A small network was shown many inputs. Here are its activations along a few directions, one row for each input.
In each table, some parts of the input vary, and every possible input appears once, in random order.
A made-up example of a description, with smaller parts first: one of 2 separate values, together with either a single point or one of 9 places along a line or (one of 6 places along a line, together with one of 8 places around a ring).
Shared parts are said once, and a part with two or three values counts as separate values.
In the rows, 128 means zero.

Other details of the inputs shift rows strongly along two fixed directions, in all tables alike. That doesn't count.

Table:
row 1: [112  95 101 175 175  45  43 122 195 187 192]
row 2: [146  89 197 109  73 117  73  93  53 164  80]
row 3: [102 152 119 114  86 209 230  68 102 106  51]
row 4: [149  92 125 154 160  39  35 171 144 173 174]
row 5: [108 149  47 143 162 151 192 163 212 101 180]
row 6: [126  98 186 134  95 112  91  51  86 173  58]
row 7: [133 170 149  86  89 201 214  84  81  88  72]
row 8: [155 113  96 104 137 180 157 188 137  86 174]
row 9: [140 171  74 117 162 146 174 175 180  81 177]
row 10: [104  99 168 127 102 117  94  28  84 195  74]
row 11: [ 85 131 129 190 185  48  19 143 144 113 181]
row 12: [139  82 190 102  86 106  86  84  47 172  83]
row 13: [156  99 133 159 148  52  22 182 146 166 168]
row 14: [127 142  70 125 163 157 182 178 204 103 173]
row 15: [144  92 116 198 172  66  51 128 175 138 155]
row 16: [162 137 106 147 137 174 173 193 148  70 168]
row 17: [142 132  82 100 155 151 173 205 154 110 176]
row 18: [ 78 176  83 136 180 165 163 177 155  49 185]
row 19: [109 159 141  75  75 208 239 103 116 119  57]
row 20: [125 134 187  95  87  89  83  64  78 177  73]
row 21: [155 134  96 147 151 160 186 185 146  73 169]
row 22: [155 121 124 184 169  58  45 123 151 123 166]
row 23: [132 168 146  78  90 203 214  84  79  91  75]
row 24: [ 76 173  83 128 182 167 162 176 154  53 188]
row 25: [133  93 116 167 171  46  36 141 190 176 175]
row 26: [119 139  47 153 176 173 187 143 188  91 171]
row 27: [109 151  41 154 156 146 193 166 216  87 170]
row 28: [107 148  49 138 164 153 191 161 211 106 185]
row 29: [113  98  97 180 173  42  44 123 197 181 188]
row 30: [127 160 148  68  72 197 234 138  76 117  67]
row 31: [134 120 197 128  72  83  97 102  66 175  59]
row 32: [149  96 126 160 159  37  37 173 144 169 173]
row 33: [119 175 143  42  84 203 224 100  91 112  79]
row 34: [122 144 144  98  89 213 225  85 101 105  56]
row 35: [112 104 189 103  87 103  93  66  99 201  67]
row 36: [115 114 187 126  78  92  96  68 103 182  50]
row 37: [ 80 116 130 161 191  55  11 138 137 131 192]
row 38: [153 153  92 127 140 160 168 217 163  92 165]
row 39: [152 149  90 120 141 163 166 217 161  96 166]
row 40: [125  96 185 127  96 113  90  50  85 176  63]
row 41: [147 131 118 177 164  31  35 143 171 138 169]
row 42: [159 128 101 129 138 177 167 192 143  77 171]
row 43: [129 162 151  75  70 194 235 138  78 113  65]
row 44: [141  92 194 118  84 102  90  84  48 167  79]
row 45: [153  88 131 143 149  56  17 180 143 173 170]
row 46: [118 138  49 147 177 174 186 141 186  96 177]
row 47: [139 169  74 110 163 147 173 174 178  85 180]
row 48: [ 76 169  84 122 183 168 160 174 152  57 190]
row 49: [141 125 204 129  64  98  83 113  69 173  58]
row 50: [123 188 144  68  77 193 228 102  95  97  66]
row 51: [120 140  47 158 174 170 188 145 190  86 167]
row 52: [115 116 186 134  74  90  97  68 104 177  45]
row 53: [123  89 185 113  99 119  87  49  84 184  71]
row 54: [134 113 186  98  97 105  77  49  64 163  83]
row 55: [105 103 166 133 100 114  94  28  85 191  69]
row 56: [ 67 148 200 143  96  94  72  67  56 130  67]
row 57: [138 141 158  92  79 200 223 118  65  99  76]
row 58: [152 111 122 161 172  60  38 119 145 136 176]
row 59: [142  82 116 171 177  72  42 121 169 158 170]
row 60: [158  84 133 173 157  60  49 151 128 144 172]
row 61: [166  90 146 179 143  72  39 160 132 137 168]
row 62: [109 150  45 148 160 148 192 164 214  95 175]
row 63: [132 156 150  53  65 216 216 148  78 118  69]
row 64: [147  93 200 117  71 115  76  94  53 162  79]
row 65: [147 150  80 111 167 166 168 149 157  76 178]
row 66: [135 131 150  69  81 206 218 116  62 107  82]
Each input here is: one of 6 places along a line, together with either a single point or (one of 2 separate values, together with one of 5 places along a line).
Changing only the place on the line of 6 turns row 60 into row 66. The same change can be made to row 19. Which row results?
Answer: row 25
Changing only the place on the line of 6 turns row 57 into row 44. The same change can be made to row 43. Which row results?
Answer: row 32
A walk changes only the place on the line of 5. It starts at row 46 and steps to row 40. List the rest of the walk in order.
Answer: row 58, row 44, row 64
List by row number the other rows that have the place on the line of 6 in common with row 49.
Answer: row 3, row 15, row 16, row 21, row 22, row 27, row 31, row 41, row 52, row 56
Change only the choice among 2 separate values in row 2. List by row number the other rows that result.
Answer: row 63
Change only the choice among 2 separate values in row 33. List by row number the other rows that result.
Answer: row 54

Table:
row 67: [110 154  75 127 187 177 169 171 155  48 197]
row 68: [136 146 142 121  82 190 211 112 104 103  70]
row 69: [ 98 190 148 106  87 173 200 123  98  89  70]
row 70: [135 119 179 105  97  87  79 143  87 165 109]
row 71: [148 105 172 110  95  93  79 138  88 171 109]
row 72: [118  92 148 137 110  91  87  65 133 200  91]
row 73: [162  89 171 116  97  99  80 135  92 178 105]
row 74: [115 105 166 137 127 108  68  75  76 138 116]
row 75: [140 126 137  98 111 213 199  80  79  94  99]
row 76: [137 127  69 137 185 191 176 164 159  60 196]
row 77: [ 99 170  76 121 187 173 162 174 155  44 198]
row 78: [109 173 147 112  85 176 206 119 100  92  70]
row 79: [ 85 179  55 116 172 152 189 169 205  99 178]
row 80: [178  95  92 209 176  65  66 159 192 125 187]
row 81: [ 81 164 127  80  95 179 214  90 124 135  77]
row 82: [103 109 147 132 110  84  87  68 128 194  94]
row 83: [180  83 167 116  98  96  82 126  94 179 105]
row 84: [153  83  70 178 186  68  70 132 221 167 193]
row 85: [146 116  94 203 176  60  62 172 186 118 187]
row 86: [124 137 181  99  97  86  75 146  86 160 111]
Changing only one part turns row 72 into row 82. The same change can be made to row 73. Which row results?
Answer: row 71
What is each input in this table made of?
Answer: one of 4 separate values, together with one of 5 places along a line
